Each row below holds a small network's activations on one input, seen along a few directions.
Each table varies a few parts of the input and shows all the possible inputs, shuffled.
Descriptions start from the smaller parts, as in this example, which fits no table here: one of 6 places along a line, together with either a single point or one of 9 places around a ring or (one of 3 separate values, together with one of 8 places around a ring).
Shared parts are said once, and a part with two or three values counts as separate values.

Other details of the inputs shift rows strongly along two fixed directions, in all tables alike. That doesn't count.

Rows:
row 1: [ 4  2  6 -1  0 -7 -5 -4 -7 11 -8 -1  5 -1]
row 2: [-3 11  7 -3  3  0 -3 -4 -3 11 -6 -2  3  5]
row 3: [ 1  3 -3  6 -2 -1 -9 -3 -6  7 -7 13  3  0]
row 4: [  5  -9  -3   2  -3   3   1  -5   7  -3   6 -19   1  -2]
row 5: [  6 -12  -3   0  -4   2   3  -4   7  -4   5 -18  -1  -1]
row 6: [  1   6   8   3  -3  -4 -12   3  -3   0  -6  10   1  -3]
row 7: [-9  3 -2  4  5  4 -2  0 -6  7 -4 13  6  5]
row 8: [-8  9 -1 -4  0  3 -8  1 -6  2 -4 11  0  2]
row 9: [  7 -12  -3  -3  -4   2   2  -4   5  -4   4 -17   2  -2]
row 10: [  2  -7  -3 -10   0   6   8  -2   8  -5   7 -16   2   3]
row 11: [ -1  -9 -11  -3  -1  10   3  -3   7 -10  10   0   0   4]
row 12: [  2  -8  -3 -11   0   5   7  -3   8  -3   8 -14   4   2]
row 13: [-4 11  8 -4  1  0 -9  2 -2 -2 -4 10  2  2]
row 14: [-3 -1 -3 11  2 -1 -6  1 -7  8 -5 12  5  0]
row 15: [ -2   4  -2   3  -4  -1 -12   2  -7   4  -6  10   0  -3]
row 16: [-10   6  -2   3  26 -32  33  13   5 -15  -7  11 -46 -17]
row 17: [  7   6   8  11  -6   2  -1   4 -11   9   1  11   5   0]
row 18: [  1  -7  -2  -7   0   6   7  -3   9  -4   7 -17   0   4]
row 19: [  1  -8  -2   2  -9  -2   0   5  10 -17   7  -7   3  -4]
row 20: [  1  11   8   3  -1   6   3   4 -10   7   2  12   5   4]
Description of these inputs: one of 2 separate values, together with either one of 4 places along a line or one of 6 places along a line.
The inputs of row 7 and row 14 match in every part but the choice among 2 separate values. If row 11 is changed in the same way as row 7 into row 14, which row does it become?
Answer: row 3
Which other rows does row 9 become when the choice among 2 separate values takes its other values? List them by row number.
Answer: row 10

Rows:
row 21: [-3  0  2 -6  4  2  9  1  6 -5  4 -8  1  3]
row 22: [ 3 -3 -1 -6  2  4  7 -2  3  0  7 -9 -2  0]
row 23: [-1 -1 -4 -8  1  0  1 -3  5 -5  0 -8 -4  1]
row 24: [  5   1   6  -5 -29  28 -42 -15  -7  16   0 -13  60  21]
row 25: [  3   8   9   4   2 -10  -4   0  -8  14 -13   3  -3  -2]
row 26: [-2 -7 -7  2  0  4 -1  0  7 -9  4  3 -2  0]
row 27: [-2 -4 -5  4 -1  7  6  2  3 -7  9  1 -3  1]
row 28: [ 1  9  6  5  2 -8 -5  4 -8  4 -8 18 -1 -3]
row 29: [  4  -7  -3   2   1   1  10  -4   3   4   5 -10   0  -1]
row 30: [  1  12  10  -1   3 -10  -5   1  -7  11 -10   5  -4  -3]
row 31: [  5  -5   2  -1  -2  -2   2   0   3  -1   2 -10  -4  -3]
row 32: [  7  -7   0   3  -3  -4   4  -1   4   1   1 -11   0  -3]
row 33: [-1 -7 -5  0 -1  5  8  3  1 -7  9  3 -1  0]
row 34: [-4 -6 -9  1 -1  3 -1  3  3 -8  4  1  0 -2]
row 35: [-1  0  5 -5  1 -4  4  3  7 -8  3 -9  0 -1]
row 36: [  0  10   8  -1   6  -3   1  -2  -9  16 -10   5  -3   1]
row 37: [-3 -9 -8 -1 -1  3  0  2  3 -8  4  3  0 -2]
row 38: [  2  -6  -2   2  -5   0   2   5   1 -10   5   2   0  -5]
row 39: [  3  -5  -1   5  -3   1   1   2   5 -11   6   2  -3  -3]
row 40: [  5  -6  -2   0   2   4   8  -3   2   3   4 -11   0   0]
row 41: [ -5  11   2   5   4  -2   0   4 -12   8  -5  16  -2   1]
row 42: [-3 10  5  6  4 -2 -1  1 -8  8 -6 18 -3  3]
row 43: [ 3  1  2 -6 -3 -2  3  1  5 -6  2 -8 -3 -1]
row 44: [ 1  0 -1 -8  1  4  8 -1  5 -3  5 -8 -3  2]
row 45: [-3 12  6  9  0 -6 -6  4 -8  4 -8 15 -3 -3]
row 46: [ -3  11   5   7   0  -7  -5   5 -10   4  -8  14  -2  -4]
row 47: [ -9  13   8  -5   9  -9  -4   0  -4   7 -13   6  -1   2]
row 48: [ 0 -5 -4 -6  2  0  0 -4  4 -2  3 -9 -3 -1]
row 49: [ 0 -8 -8  0  0  3 -1  1  5 -9  4  3 -1  0]
row 50: [ 2 -6 -4  1  0  6  5  2  2 -7  8  4  0  3]
row 51: [ -1   6   3   2   7  -9  -4  -5  -8  15 -14   3  -3  -1]
row 52: [-4 -6 -9  3 -1  5 -2  2  6 -8  5  1 -2 -1]
row 53: [  1  -7  -3  -4   1   1   1  -4   4  -1   0 -10  -4  -1]
The inputs of row 26 and row 39 match in every part but one. If row 37 is changed in the same way as row 26 into row 39, which row does it become?
Answer: row 38
What is each input in this table made of?
Answer: one of 3 separate values, together with either one of 5 places around a ring or one of 6 places along a line
A walk changes only the place on the ring of 5. It starts at row 42 and steps to row 50. List the rest of the walk in order.
Answer: row 33, row 41, row 27
